Each row has a name. Each question is about the rows just above it. Places in a row count from 1.

[136 105 182  98 132]  saso
[131 110 186  97 124]  guza
[130 111 186  97 121]  bevo
[141 101 177  97 138]  detot
[143  99 175  95 140]  femip
[139 103 179  98 135]  barog
tags:
[183] -> j677
[179] -> j900
[182] -> j66
[181] -> j440
Join saso by its entry at place 3: => j66
Whose row is [141 101 177  97 138]? => detot
Whose row is [136 105 182  98 132]? => saso
Whose row is [131 110 186  97 124]? => guza

[118 103 113 162 112 143 121 153 123 124 106 126 164 120 111 133 149 130
 136 117 159 122 125 157 124  92  90 115 116 145 122 127 142 120 131  85
  88 123 103 108 147] : Bok
[117 101 111 169 110 148 122 160 123 126 103 114 172 123 110 136 154 134
 142 115 167 124 127 165 127  87  85 115 116 150 124 129 146 121 134  81
  82 122 101 107 153] : fidak
[116 142 110 108 112 139 123 138 117 138 118 115 119 157 124 125 102 146
 148 107 122 132 131 134 146 122 129 125 133 117 140 125 114 142 133 146
 130 100 135 139 140] : Pego
[128 118 124 154 124 141 129 148 130 132 119 132 155 128 123 136 147 134
 139 126 153 131 132 152 131 113 110 127 126 144 130 134 142 128 136 108
 109 131 118 121 143] : keron
[148 119 154 152 152 119 139 120 146 122 146 147 140 101 139 136 160 113
 110 157 137 129 129 123 113 142 135 138 128 143 120 136 147 118 126 115
 134 164 127 121 118] : lut
[141 107 142 170 139 132 135 139 142 124 131 144 162 104 129 141 169 120
 121 147 157 128 130 145 116 120 113 131 123 153 121 137 154 118 131  94
 111 156 114 112 134] : Gake
[117 101 111 169 110 148 122 160 123 126 103 114 172 123 110 136 154 134
 142 115 167 124 127 165 127  87  85 115 116 150 124 129 146 121 134 176
 173 129 154 147  99] : gopad
[117 101 111 169 110 148 122 160 123 126 103 126 172 123 110 136 154 134
 142 115 167 124 127 165 127  87  85 115 116 150 124 129 146 121 134  81
  82 122 101 107 153] : Zuk
[130 156 131  79 133 113 128 102 124 133 142 120  82 145 140 117  90 129
 124 125  88 132 128  96 136 159 163 136 138 100 135 124 103 138 123 176
 166 117 153 149 109] : Dore
[115 137 109 112 111 138 121 138 116 135 116 115 122 151 122 125 105 142
 145 107 124 129 129 134 142 118 124 123 130 118 136 123 116 138 131 139
 125 102 130 134 139] : Vurun
[147 119 154 153 151 121 139 122 146 123 145 147 142 102 138 137 160 115
 111 157 139 129 130 125 114 141 135 137 128 144 121 136 147 119 127 115
 133 163 127 122 121] : nele
tags:
[130] -> j884
[139] -> j907
[108] -> j415
[107] -> j890
[115] -> j712
[175] -> j146
[176] -> j260
Look up the entry of keron at place 36 in the table: => j415
Where do [128 118 124 154 124 141 129 148 130 132 119 132 155 128 123 136 147 134
 139 126 153 131 132 152 131 113 110 127 126 144 130 134 142 128 136 108
 109 131 118 121 143] appear? => keron
Where do [117 101 111 169 110 148 122 160 123 126 103 126 172 123 110 136 154 134
 142 115 167 124 127 165 127  87  85 115 116 150 124 129 146 121 134  81
  82 122 101 107 153] appear? => Zuk
[117 101 111 169 110 148 122 160 123 126 103 114 172 123 110 136 154 134
 142 115 167 124 127 165 127  87  85 115 116 150 124 129 146 121 134 176
 173 129 154 147  99] is in which row? => gopad
Where do [148 119 154 152 152 119 139 120 146 122 146 147 140 101 139 136 160 113
 110 157 137 129 129 123 113 142 135 138 128 143 120 136 147 118 126 115
 134 164 127 121 118] appear? => lut

[111  80 123 108 109 138]  tiku
[121 103 105 148 105 165]  bebar
[111 131 123 108 109 138]  Nat
[137 118 131 131 133 127]  pudu
Table of tags by key:
[81] -> j49
[131] -> j306
[118] -> j366
[138] -> j537
[103] -> j648
[80] -> j382
[132] -> j209
Look up the entry of Nat at place 2 in the table: => j306
[121 103 105 148 105 165] is in which row? => bebar
Which row holds [137 118 131 131 133 127]? => pudu

[124 174 104 116 127  85  93 120 115] : sasig
[127  87 132 130 125 152 141 128 124] : Fos
[138 111  92 126 153 132  72 116 170] : Pavi
[138 111  92 126 153 132  72 116  74] : sis
[138 111  92 126 153 132  72 116 166] : ruliv
[124  99 164 134 111 157 187 139 167] : Der
Table of tags by key:
[135] -> j507
[126] -> j778
[111] -> j37
[134] -> j904
[127] -> j159
Join Pavi by its entry at place 4: => j778
Whose row is [124 174 104 116 127  85  93 120 115]? => sasig
Whose row is [138 111  92 126 153 132  72 116  74]? => sis
Where do [138 111  92 126 153 132  72 116 166] appear? => ruliv
Whose row is [127  87 132 130 125 152 141 128 124]? => Fos

[150 130 108  87] -> lipog
[117  83 148 185] -> vov
[124  99  98 132] -> sof
[ 78  98 179 112] -> niz
[158 109 103  81] -> tegir
[103 170 156 142] -> fated
[ 81 115 154 161] -> labat
key -> tag
[155] -> j763
[161] -> j601
[160] -> j242
[179] -> j34
[154] -> j294
[180] -> j577
Look up the entry of labat at place 3 in the table: => j294
Where do [124  99  98 132] appear? => sof
Whose row is [150 130 108  87]? => lipog
The row with [ 78  98 179 112] is => niz
[158 109 103  81] is in which row? => tegir

[128 122 131 128 124 129 128 129 128 129]  fug
[130 122 123 113 140 118 119 118 123 125]  bav
[125 134 125 106 132 122 123 137 126 133]  miz
[134 119 125 119 131 131 126 122 126 137]  fip
[132 143 137 124 135 137 127 129 131 126]  piv
[123 124 127 118 128 120 125 172 125 127]  mota
[123 130 128 130 126 130 134 125 124 128]  Kol
[133 143 118 123 174 136 134 119 122 130]  lani
[124 136 115 138 130 161 138 124 133 127]  funo
key -> tag
[130] -> j960
[132] -> j933
[137] -> j286
[131] -> j584
Join piv by its entry at place 1: => j933
Which row holds [133 143 118 123 174 136 134 119 122 130]? => lani
The row with [123 130 128 130 126 130 134 125 124 128] is => Kol
Which row holds [123 124 127 118 128 120 125 172 125 127]? => mota

[131 111 123 141 137 129 119 101 156 138 112 119 130 124 139 117 117 118
 131 129 143 112 133 149 136 134 134 131 132 108 113 149 126 133 135 153
 133 151 116 137 121 132 157 122 141 118 133 143 115 140] : riba
[135 154 136 116 122 135 148 171  98 120 157 146 133 143 117 150 153 144
 130 128 118 147 125 108 126 126 126 134 123 161 153 109 136 123 131 102
 131 106 148 127 139 131 157 143 120 118 125 118 151 119] : gulal
[135 154 136 116 122 135 148 171  98 120 157 146 133 143 117 150 153 144
 130 128 118 147 125 108 126 126 126 134 123 161 153 109 133 129 123 107
 127 110 146 121 142 124 103 138 118 142 129 118 146 117] : lal
[135 154 136 116 122 135 148 171  98 120 157 146 133 143 117 150 153 144
 130 128 118 147 125 108 126 126 126 134 123 161 153 109 136 123 131 102
 131 106 148 127 139 131  95 143 120 144 125 118 151 119] : bila
tags:
[106] -> j315
[151] -> j860
[139] -> j302
[116] -> j758
The tag of riba, keyed by place 38: => j860
Where do [135 154 136 116 122 135 148 171  98 120 157 146 133 143 117 150 153 144
 130 128 118 147 125 108 126 126 126 134 123 161 153 109 133 129 123 107
 127 110 146 121 142 124 103 138 118 142 129 118 146 117] appear? => lal
Where do [135 154 136 116 122 135 148 171  98 120 157 146 133 143 117 150 153 144
 130 128 118 147 125 108 126 126 126 134 123 161 153 109 136 123 131 102
 131 106 148 127 139 131  95 143 120 144 125 118 151 119] appear? => bila
Which row holds [135 154 136 116 122 135 148 171  98 120 157 146 133 143 117 150 153 144
 130 128 118 147 125 108 126 126 126 134 123 161 153 109 136 123 131 102
 131 106 148 127 139 131 157 143 120 118 125 118 151 119]? => gulal

[147 121 128 145 150 149 135 148 114 147  97 146 101 148 119 125 126 155] = Lif
[ 96  82 106 147 121  93  91 115 101  94 149 145 138  96 102 108  97 118] = Buso
[125 100 116 162 164 111 107 141  97 140 144 165 138 124  93  91  96 153] = nuva
[ 91  85  80 118 125  89  92 107 138 127 136 117 132  97 137 138 139 111] = kip
[143 123 119 137 140 137 134 148 101 140  96 146  98 137 111 119 105 147] = rudif
key -> tag
[93] -> j740
[103] -> j698
[102] -> j230
[143] -> j149
[137] -> j774
[112] -> j529
[111] -> j727
[94] -> j726
[110] -> j348
[119] -> j372
Look up the entry of rudif at place 15 in the table: => j727
Whose row is [143 123 119 137 140 137 134 148 101 140  96 146  98 137 111 119 105 147]? => rudif
Which row holds [125 100 116 162 164 111 107 141  97 140 144 165 138 124  93  91  96 153]? => nuva
Where do [ 91  85  80 118 125  89  92 107 138 127 136 117 132  97 137 138 139 111] appear? => kip

